x =
[[124 129 131 120 138]
 [133 122 124 128 154]
 [126 125 132 132 113]
 [146 106 129 132 138]
 [147 108 128 140 136]
 [134 117 131 143 110]
 [119 141 129 123 118]
 [137 119 130 135 117]
 [143 115 129 135 133]]
Indices start at 1.
(1, 1) => 124
(3, 2) => 125
(6, 2) => 117
(6, 4) => 143
(8, 2) => 119
(9, 2) => 115
(8, 3) => 130
(7, 1) => 119
(6, 1) => 134
(1, 2) => 129
(9, 3) => 129
(1, 4) => 120
(5, 5) => 136
(4, 2) => 106

M =
[[117 117 135 143 148 139 108 149]
 [125 127 130 138 150 128 104 136]
 [105 129 115 146 156 146 100 148]
 [110 111 145 128 147 145 109 149]
 [118 119 140 129 119 141 138 133]
 [110 110 146 120 131 148 128 150]
 [135 138 120 127 133 118 124 123]
 [111 113 145 135 127 141 129 139]
 [127 132 121 130 153 124 105 129]
 [130 131 127 127 123 127 129 128]
 [127 124 134 124 115 131 137 127]]
Rows and columns are counted from 1.
(1, 1) = 117
(10, 2) = 131
(11, 8) = 127
(1, 8) = 149
(1, 3) = 135
(2, 8) = 136
(3, 2) = 129
(7, 3) = 120
(3, 3) = 115
(9, 8) = 129
(4, 2) = 111
(6, 8) = 150
(7, 2) = 138
(10, 8) = 128
(5, 3) = 140
(11, 5) = 115
(4, 7) = 109
(2, 5) = 150
(8, 2) = 113
(9, 2) = 132
(10, 4) = 127
(5, 5) = 119
(5, 8) = 133
(6, 3) = 146
(8, 3) = 145
(7, 8) = 123
(9, 4) = 130
(7, 1) = 135
(3, 8) = 148

grid = [[109, 128, 125, 126, 124, 125, 121, 119, 120, 128, 130, 117, 128], [101, 111, 132, 133, 134, 109, 124, 114, 124, 113, 138, 105, 115], [131, 129, 135, 125, 133, 124, 120, 126, 134, 140, 131, 129, 118], [131, 138, 132, 123, 129, 131, 119, 128, 131, 147, 128, 135, 124], [131, 138, 132, 123, 129, 131, 119, 128, 131, 147, 128, 135, 124], [125, 116, 119, 134, 123, 121, 138, 120, 129, 116, 122, 118, 129], [106, 126, 126, 127, 125, 123, 121, 118, 120, 126, 131, 115, 126], [124, 122, 114, 131, 119, 126, 137, 119, 123, 118, 118, 118, 137], [128, 138, 131, 122, 128, 131, 119, 127, 129, 146, 128, 134, 125], [137, 136, 133, 123, 130, 129, 121, 129, 133, 146, 127, 136, 123], [124, 115, 129, 133, 131, 115, 131, 122, 135, 120, 130, 119, 117], [103, 110, 132, 134, 135, 108, 125, 114, 125, 114, 138, 105, 114]]
Indices start at 1.
(1, 1): 109
(8, 9): 123
(8, 3): 114
(10, 9): 133
(8, 6): 126
(3, 10): 140
(3, 5): 133
(5, 2): 138
(8, 10): 118
(8, 7): 137
(8, 12): 118
(2, 13): 115
(1, 10): 128
(2, 4): 133
(7, 2): 126
(4, 4): 123
(10, 8): 129
(1, 9): 120
(11, 2): 115
(4, 9): 131
(10, 10): 146
(5, 1): 131
(2, 9): 124
(9, 6): 131
(10, 12): 136
(5, 3): 132
(10, 3): 133
(1, 7): 121
(2, 8): 114
(9, 13): 125
(11, 6): 115
(4, 3): 132
(9, 1): 128
(6, 12): 118
(8, 8): 119

X =
[[129 126 129 128 129 128 128 127 127 127 127 128 128 128 128 126]
 [131 120 131 125 131 129 135 126 120 114 117 136 129 126 126 122]
 [135 114 123 120 130 131 145 111 111 114 125 126 141 128 128 119]
 [126 139 135 138  99 110 130 138 108 126 128 125 127 130 133 122]
 [133 130 130 140 118 106 132 133  99 127 130 129 130 134 136 124]
 [149 122 131 143 133 117 139 129 114 126 146 136 129 128 141 143]
 [130 118 129 119 126 140 145 117 116 111 125 124 138 125 126 117]
 [129 126 129 128 129 128 128 127 128 128 127 128 128 128 128 126]
 [131 114 134 122 129 134 140 126 118 100 113 136 130 121 125 119]
 [129 126 129 128 129 128 128 127 127 127 127 128 128 128 128 126]
 [129 126 129 128 129 128 128 127 127 127 127 128 128 128 128 126]
 [140 121 113 126 133 119 139 117 111 123 129 126 141 133 132 123]]
Rows and columns are counted from 1.
(1, 1) -> 129
(7, 16) -> 117
(12, 10) -> 123
(9, 2) -> 114
(10, 16) -> 126
(7, 7) -> 145
(5, 5) -> 118
(7, 13) -> 138
(4, 1) -> 126
(5, 4) -> 140
(5, 16) -> 124
(4, 4) -> 138
(8, 15) -> 128
(5, 1) -> 133
(4, 2) -> 139
(3, 2) -> 114
(7, 1) -> 130
(7, 11) -> 125
(6, 13) -> 129
(8, 11) -> 127
(12, 11) -> 129
(4, 8) -> 138
(2, 10) -> 114
(6, 4) -> 143
(2, 2) -> 120
(7, 10) -> 111
(2, 15) -> 126
(2, 7) -> 135
(6, 15) -> 141
(1, 15) -> 128
(11, 8) -> 127
(7, 3) -> 129
(9, 11) -> 113
(12, 1) -> 140
(11, 3) -> 129
(9, 16) -> 119
(7, 6) -> 140
